A small network was shown many inputs. Here are its activations along a few directions, one row for each input.
In each table, some parts of the input vary, and every possible input appears once, in random order.
A made-up example of a description, with smaller parts first: one of 2 separate values, together with either a single point or one of 11 places around a ring or (one of 4 places along a line, together with one of 5 places around a ring).
Shared parts are said once, and a part with two or three values counts as separate values.
In the rows, 128 means zero.

Other details of the inputs vary at random and push rows far along two fixed directions, the same in every table; ignore that.

Rows:
x1: [ 28 107 144 117 112 136 161 152 142  99  84 138]
x2: [186 160  84 170  84 216 100 126 112 193  95  89]
x3: [128  75 142 185  93 182 184 133 120 148  87  72]
x4: [102 114 156 108 117 141 147 117 141 111  84  77]
x5: [ 98  84  97 135 141  38 163 147 147  74 201 192]
x6: [167  97  60 140 124 104 180 137  79  96 141 111]
x7: [117 137 184 179 111 176 122  72 122 154 129  80]
x8: [194 171  70  88 122 135  90 155  98 140 149 129]
x9: [166 111  68 189 108  95 172 104  66 108 168 120]
x10: [ 38 163 184  73  83 194 112 177 179 159 104 155]
x11: [136 124 155 211  76 228 168 121 164 146  83 112]
x12: [178 137  65 124 157  92 127 128  93 151 125 122]
x13: [127 118 185 117 128 138 108 100 156 159 127 111]
x14: [121 156 155  69 163 110  99 179 175 106 132 222]
x15: [156 133  79 168 123 100 135  94  59  93 154 104]
x16: [ 98 143 118  73 180  57 106 146 106 133 180 206]
x17: [118 168 166  55 150 112 108 165 179  90 141 203]
x18: [ 93  97 189 214  80 190 135  95 158 152  80  60]
x19: [ 84 115 151 178 123 126 128 106 136 115 144 124]
x20: [184 104 107 185 101 159 145  96  85 116  80  24]
x21: [ 82 144 116  66 163  63 137 131 110  74 178 171]
x22: [113 102  88  72 194  52 129 172 153 113 130 171]
x23: [154 184 174 160  96 200 130 106 149 120  90  86]
x24: [229 136  94 135 177  73  78  93  67 147 197 133]
x25: [ 62 129 133  54 140  95 153 149 133  86 117 142]
x26: [221 143  72  81 137  77 115 100  60 112 144  93]
x27: [102 139 163 125 138 156 111 170 198 141  93 209]
x28: [ 36 107 215  90 112 164 138 134 180 162  65 122]
x29: [119 149  99  89 161  84 131 168 174  28 150 192]
x30: [ 33 127 236 127 128 166 109 113 170 183 130 166]
x31: [226 124  75 161 173  63  89 100  82 149 190 140]
x32: [ 35 106 118 122  88 215 163 179 181 128 106 155]
x33: [ 73 159 112  43 122 126 129 185 156  76 148 152]
x34: [131 141 118  95 143 108 121 130 105 156 112 132]
x35: [ 84 111 140  66 169  88 126 160 154 134 109 157]
x36: [220 122  88 115 153  76 114  86 103  77 167  70]
x37: [148 107 165 193 123 153 108 107 153 200 102 104]
x38: [ 88 144 133 172  56 239 134 137 137 135  74  79]
x39: [192 154 141 166 104 159 104  62  50 178 134  77]
x40: [223  78  68 168 125  65 153 119 106  87 180 102]
x41: [ 97 109 160  85 173  81 101 145 173 143 147 177]
x42: [189 149 107 211 124 144 114  80  63 203 126  96]
Each input here is: one of 6 places along a line, together with either one of 2 separate values or one of 5 places around a ring.
The inputs of x35 and x22 match in every part but the place on the line of 6. If x8 is changed in the same way as x35 into x22, which row does it become?
> x2
The inputs of x15 and x39 match in every part but the place on the line of 6. If x38 is changed in the same way as x15 into x39, which row does it become?
> x10
Which other rows does x11 become when the choice among 2 separate values takes its other values? List them by row number.
> x32
A walk changes only the place on the ring of 5. It starts at x15 and steps to x19. List the rest of the walk in order.
> x18, x20, x1
Which other rows does x31 become when the place on the ring of 5 takes its other values? List them by row number.
> x12, x22, x37, x42

Rows:
x43: [ 85 108 185 155 110 157 135 112 144 162 101 106]
x44: [ 87 122 150 156 111 164 142 133 141 154 101 129]
x45: [119 132 128 102 145 123 115 148 148 127 137 162]
x46: [ 97 120 121  99 128 114 140 142 135 108 133 138]
x47: [112 125 127 112 129 115 135 146 149 101 142 149]
x48: [155 139 117 121 133 126 113 122 124 127 136 135]
x49: [ 99 138 175 157 109 177 124 121 143 167 100 129]
x50: [167 117 109 138 141 103 126 115 112 132 139 113]
x51: [223 142  96 177 117 133 117  83  71 143 134  81]
x52: [157 120 113 137 143  98 121 109 119 126 149 126]
x53: [156 129 107 125 126 121 137 127 123 100 142 114]
x54: [ 93 141 186 166  95 192 128 111 142 172  86 106]
x55: [194 135  88 167 106 157 130 101  85 141 118  69]
x56: [ 94 123 127 112 142 105 135 140 133 106 147 154]
x57: [ 82 116 156 152 105 169 142 130 137 160  91 118]
x58: [ 96 122 131  84 145  90 131 147 135 110 140 160]
x59: [179 140 113 141 134 130 113 118 108 142 137 117]
x60: [ 96 118 114 103 138 107 135 158 145 105 143 166]
x61: [107 124 125 126 124 125 136 139 135 118 139 148]
x62: [102 133 135 112 140 107 130 134 135 116 138 151]
x63: [ 99 124 161 160  94 182 135 137 156 142  90 113]
x64: [152 143 120 104 133 125 110 125 119 124 135 118]
x65: [107 126 126 110 145 104 129 146 140 127 139 167]
x66: [135 123 115 133 134 114 131 126 116 117 143 138]
x67: [196 144 107 142 122 140 111 108  95 151 122  89]
x68: [ 95 125 120 103 131 108 138 146 139 103 146 152]
x69: [145 111 118 133 147  96 126 126 129 124 147 136]
x70: [114 134 126  82 146 112 113 155 149 120 134 159]
x71: [135 128 110 115 130 123 136 142 139  98 115 125]
x72: [ 96 139 184 145  99 179 123 115 136 169  88 104]
x73: [163 152 116 117 135 122 113 117 116 117 143 126]
x74: [ 99 119 126 117 128 118 138 134 126 120 128 131]
x75: [167 130 100 123 136 111 126 123 104 132 134 117]
x76: [174 127 102 129 127 129 142 117 110 101 120  97]
x77: [104 112 144 123 148 105 124 125 141 118 145 140]
What is each input in this table made of?
> one of 5 places around a ring, together with either a single point or one of 6 places along a line
The inputs of x53 and x76 match in every part but the place on the ring of 5. If x54 is changed in the same way as x53 into x76, which row does it become?
> x72
List by row number the other rows that have the place on the ring of 5 in common with x63.
> x44, x45, x59, x60, x65, x69
List by row number the other rows that have the place on the ring of 5 in common with x57.
> x50, x55, x67, x70, x71, x75
